A small network was shown many inputs. Here are its activations along a few directions, one row for each input.
Each table varies a few parts of the input and shows all the possible inputs, shuffled.
Descriptions start from the smaller parts, as in this example, which fits no table here: one of 8 places around a ring, together with either a single point or one of 11 places along a line or (one of 3 separate values, together with one of 4 places along a line).
Shared parts are said once, and a part with two or three values counts as separate values.

Other details of the inputs vary at random and push rows far along two fixed directions, the same in every table; ignore that.

Table:
row 1: [-26.5  -5.8 -14.1  32.9 -25.8  20.1  37.3 -49.4  -4.1  44.2 -20.3]
row 2: [  1.7   5.8   5.0 -13.8  29.7  17.7  -2.9  25.4 -16.8   4.5   8.0]
row 3: [-12.6 -13.7   3.7  32.1 -29.9 -14.7  37.7 -47.8  19.8  45.1 -28.7]
row 4: [ 31.5 -10.5   6.4 -19.3 -30.9 -14.7  43.2  -9.5 -27.7  33.8 -12.7]
row 5: [ 43.9 -32.8 -18.3 -12.3 -21.0 -15.5  21.9  -5.2 -28.3  39.2 -13.4]
row 6: [ 45.4 -18.5   4.0 -38.2  34.6 -14.2 -34.4  60.5  -9.0 -25.8  16.4]
row 7: [-32.1   5.2  36.5   6.5  34.9  -7.9 -48.5  25.7  61.0 -56.2  11.9]
row 8: [-71.0  18.0  22.2  16.4 -19.7   8.7 -18.1 -23.0  50.0 -49.2   4.7]
row 9: [ 20.4 -12.5 -31.7  46.4  -5.9 -20.4  36.3 -19.4   6.9  42.4 -15.2]
row 10: [ 38.4 -21.1  -7.8 -33.1 -20.4  -9.5 -11.3  25.0 -20.8 -19.2   8.8]
row 11: [-59.0  23.7   1.9  40.4  14.0  25.2 -21.3  -7.4  52.5 -42.7  14.9]
row 12: [-31.8  17.0  -9.1  14.9  -1.2  11.7 -66.3  15.9  31.0 -77.7  28.8]
row 13: [-83.5  12.8  19.2  58.6   9.1   4.3  -4.7 -51.8  65.4 -10.1 -15.8]
row 14: [ 15.5   6.3  11.3 -66.5  -7.2  24.9 -21.6  36.2 -38.4 -38.7  25.0]
row 15: [-26.1  10.1   2.4  42.5   8.6  -5.8  44.7 -33.7  11.7  58.3 -31.4]
row 16: [ 35.4 -12.1 -31.7  -6.2 -35.9   4.7  21.5  -4.1 -52.0  34.6  -1.3]
row 17: [ 38.4   9.4  27.1 -55.9  28.0 -12.9 -16.4  51.3  -4.1 -27.1  21.1]
row 18: [-37.6 -18.9   3.2  46.6  11.9  -5.4 -41.5 -11.6  61.3 -46.3  -0.2]
row 19: [-13.1  -1.0  -0.6  10.1  11.9  18.3  15.8 -18.0 -13.1  22.0  -5.6]
row 20: [ 20.8  12.2  16.8 -24.8  -4.1 -15.1   2.4   9.5  -4.0 -14.0   1.2]
row 21: [-54.2  -7.3 -15.2  72.0   3.4  10.8 -26.5 -32.2  43.7 -16.6  -1.0]
row 22: [ 20.3   4.1 -22.8  -1.3  11.6   3.8 -14.8  27.2 -15.8  -4.3  19.8]
row 23: [  8.6  24.1  -0.7  -9.6 -13.5  -7.8  43.3 -23.2 -27.2  38.3 -19.9]
row 24: [ -6.8  18.4 -22.8  28.2 -19.9  13.9  44.2 -38.7 -19.4  36.7 -20.4]
row 25: [ 45.7  -4.6 -11.8 -28.4  -4.2 -15.0 -13.3  24.3 -20.3 -19.7   5.0]
row 26: [  9.8  19.3  -1.0  -2.9   6.6  -8.2  48.0 -11.6 -18.0  51.1 -13.5]
row 27: [ 16.2  -6.4 -14.3   1.5  22.7   4.4 -20.5  31.3 -17.4   3.5  12.5]
row 28: [ 25.0  -8.1  36.9 -54.4  29.3  -9.3 -25.4  33.2  -4.4 -26.3  13.3]
row 29: [ 33.6 -19.1 -28.2 -10.6 -22.9   4.2  13.7  -6.5 -47.0  44.9  -6.3]
row 30: [  3.4   5.8  33.5 -71.8   6.2   3.9 -22.6  27.5 -15.7 -24.6  14.2]
Description of these inputs: one of 5 places around a ring, together with one of 6 places around a ring.
Changing only the place on the ring of 6 turns row 20 into row 3. The same change can be made to row 25. Which row results?
> row 5
Change only the place on the ring of 6 in row 2. List by row number the other rows that result.
> row 1, row 11, row 14, row 19, row 24

Table:
row 31: [ 7.3 13.5 10.1 -8.2 17.1 -3.3  2.8 15.5  0.1 -2.2  4.8]
row 32: [ 29.9 -14.2  13.3 -51.6  13.0  -4.8 -22.6  30.9 -22.4 -15.6   7.9]
row 33: [-56.5  -2.7   6.8  35.2 -12.2  11.5 -17.4 -25.3  44.6 -27.8   2.7]
row 34: [ 41.3   4.9  17.9 -54.9  -0.6  -8.6  28.0  15.7 -39.7  25.7  -4.3]
row 35: [  5.5  14.1   2.3 -39.0   2.3   8.1 -29.9  30.0  -9.6 -46.5  20.4]
row 36: [  5.5 -13.7 -24.6  54.2  -7.3 -10.7  46.0 -39.9  -6.9  68.8 -31.5]
row 37: [ -4.8  11.6 -17.7  19.7 -12.2   3.2  10.2 -14.1  -2.0   6.1  -1.6]
row 38: [-9.4 20.3 14.1 -8.6 13.2  0.5 -0.8  8.5  8.4 -9.1  4.1]
row 39: [ 11.4   3.2   3.7 -42.4  16.5  12.8 -20.9  35.3 -21.6 -20.0  22.4]
row 40: [ 18.5  -6.0   8.0 -16.3  -0.4 -14.9  14.1   2.0   0.2   7.9  -9.4]
row 41: [-25.4   4.6   1.8   8.3  -1.1  15.5  -5.5  -4.8   8.5  -9.2   4.9]
row 42: [-15.5  -8.9 -25.4  59.1 -26.2 -10.0  14.8 -36.4  23.0  16.4 -15.5]
row 43: [ -2.1   5.6 -18.4  27.3 -30.5   1.8  38.0 -35.3  -8.8  33.7 -19.5]
row 44: [  5.2   0.6   9.1 -30.2  -4.5   0.4 -40.4  26.6   6.2 -53.2  21.1]
row 45: [-23.6  12.4  17.6 -23.4  17.5  13.4 -32.9  17.1   6.6 -37.1  11.4]
row 46: [  5.6   0.0  -4.6  -8.1  11.1  11.0 -12.7  19.1  -8.7  -6.4  11.9]
row 47: [ 24.9  -6.0 -14.6   8.2   8.8  -3.9  24.5  -6.1 -27.4  46.4 -12.8]
row 48: [-13.3   3.0   3.3  22.8   9.2 -13.3  -3.6  -1.1  31.8  -8.7  -0.3]
row 49: [ -4.2  -5.8  17.3 -27.0   9.1   3.5 -27.6  10.7   8.0 -26.5   7.7]
row 50: [ 26.5  -1.5   6.6 -35.0   0.8   4.1  26.1   0.8 -46.1  34.8  -9.2]
row 51: [ 45.8  -8.2  -6.7 -38.0  15.6   3.9 -10.0  38.3 -39.6   9.0  13.5]
row 52: [  1.8  -3.1 -16.8  24.9  -7.7  -6.3 -11.0   0.9  11.8 -11.9  -0.2]
row 53: [-20.8 -12.1  13.9  -6.7   6.0   7.0 -50.5  19.8  30.9 -58.4  15.8]
row 54: [-12.4   6.1   0.0  12.2   7.8   6.4  10.1 -15.4  -6.0  18.0  -2.8]
row 55: [-29.8  -4.4 -13.2  48.3 -23.0  10.5  43.4 -49.4   6.3  44.0 -22.8]
row 56: [-70.5  23.5  14.6  53.3  -3.9   5.1  -0.3 -34.1  62.7 -21.5  -8.1]
row 57: [-19.7   2.0  -9.4  39.3   6.5   6.0  13.0 -25.3  10.4  20.5 -11.7]
row 58: [ 10.6  -1.1   5.1   2.9 -11.8 -13.8  36.0 -22.0  -2.8  36.3 -19.5]
row 59: [ 53.8 -17.9 -10.6 -36.6  10.1  -3.9   3.7  33.4 -47.8  24.8   5.7]
row 60: [  8.7  -0.9  14.1 -15.3  12.4 -13.9 -12.2  15.8  14.8 -19.8  10.6]
row 61: [-36.0 -16.7 -12.6  61.6 -12.0  -0.5  -1.4 -30.4  39.0   3.0  -8.8]
row 62: [ 49.0 -20.4  -8.6 -37.2 -10.4  -2.2  31.1   6.6 -52.8  46.8  -3.7]
row 63: [ 24.6  -1.3 -28.3  19.2 -12.4  -7.7  23.3  -9.1 -21.8  33.2  -8.9]
row 64: [  7.5   8.3 -13.2   2.2   0.1   3.3  -8.6   9.8  -3.9 -14.4   7.4]
row 65: [ 16.9   1.7  -7.1 -13.8 -21.8  -1.7  11.9  -3.6 -21.0  10.6  -0.9]
row 66: [-53.0   6.4  26.2   8.5   2.2   9.0 -40.2  -6.2  43.6 -48.1   9.6]
row 67: [-16.2  11.8  12.0   4.0  22.3  -5.9 -27.5  19.7  31.2 -37.4  11.6]
row 68: [-28.7 -11.6  -3.1  37.1   3.0  -4.0 -10.9 -21.9  35.7  -6.2  -6.6]
row 69: [ 11.6  -4.8   7.3 -30.3  -1.6  -2.3 -43.9  32.5   3.3 -54.9  19.8]
row 70: [ 29.7   7.7   9.7 -25.7  -5.1  -5.1  53.7  -8.8 -38.1  49.1 -15.4]
What do these inputs look like to the network?
> one of 4 places along a line, together with one of 10 places around a ring
Changing only the place on the line of 4 turns row 55 into row 50. The same change can be made to row 46. Which row results?
> row 57
A walk changes only the place on the line of 4. It starts at row 56 and steps to row 45. List the rest of the walk in order.
> row 41, row 35
Change only the place on the line of 4 in row 51. List by row number the other rows that result.
> row 47, row 63, row 67

Table:
row 71: [-13.3  20.1  -0.6 -10.2   3.4   1.7 -42.9  20.7  15.2 -52.8  22.7]
row 72: [-39.4  -1.7 -23.4  95.8  -6.9  -4.4  14.4 -42.1  57.2   3.3 -16.0]
row 73: [ 20.9  -8.9 -19.5  15.2 -32.3  -7.7  32.5 -26.5 -31.9  43.7 -20.0]
row 74: [ 36.3  -2.0  13.4 -44.6  24.2 -12.5 -14.3  39.6 -27.0   3.2   7.2]
row 75: [  6.2   6.1   8.3 -35.9  24.9  14.3 -37.2  26.9 -21.8 -27.3  17.6]
row 76: [ 29.5 -24.2 -25.4  32.7  -2.3 -14.8  47.6 -14.5 -19.5  78.4 -24.1]
row 77: [ 28.8  -3.4  31.3 -72.2   5.4  -7.7   2.2  20.3 -24.4  -4.4   4.9]
row 78: [ 48.7 -17.9 -14.6 -47.4  19.6  14.3  -8.4  37.3 -59.3  14.4  14.4]
row 79: [ 59.5  -4.5 -25.2 -43.1  -1.3   1.5  -0.2  41.9 -49.6   7.5  17.8]
row 80: [  1.1 -20.9   7.0 -16.4   6.4  -4.2 -46.7  21.6  26.1 -51.8  17.3]
row 81: [ 21.9   9.1  24.0 -80.2  25.6  22.7  -5.4  36.1 -53.8   0.3  16.9]
row 82: [-47.5  14.9 -10.3  86.6  -5.7  -9.9  14.7 -50.3  53.5   1.8 -21.1]
row 83: [-73.6  17.1  49.5   2.7  28.9   8.2 -59.2  18.8  79.4 -78.4  20.9]
row 84: [-50.0  29.8  37.9   1.8  22.6   7.7 -35.9  12.5  60.0 -75.4  18.6]
row 85: [-22.7 -19.5 -24.3  58.7 -34.0   4.6   0.6 -29.7  24.9   0.3  -8.2]
row 86: [  9.4  -4.6  -5.8   5.9 -38.8  -0.3  65.2 -37.3 -33.9  64.0 -27.0]
row 87: [-25.7  -6.4  -4.5  42.9 -15.0 -13.2   4.8 -43.8  34.9   5.8 -21.2]
row 88: [ 10.1  17.0 -17.9   7.6 -25.0  -0.3  68.2 -31.5 -30.2  67.3 -20.7]
What do these inputs look like to the network?
> one of 3 separate values, together with either a single point or one of 5 places around a ring
Changing only the choice among 3 separate values turns row 73 into row 86. The same change can be made to row 82. Which row results?
> row 84
List by row number the other rows that have the choice among 3 separate values in common with row 76.
> row 72, row 78, row 79, row 80, row 85
Change only the choice among 3 separate values in row 88. List by row number the other rows that result.
> row 71, row 79
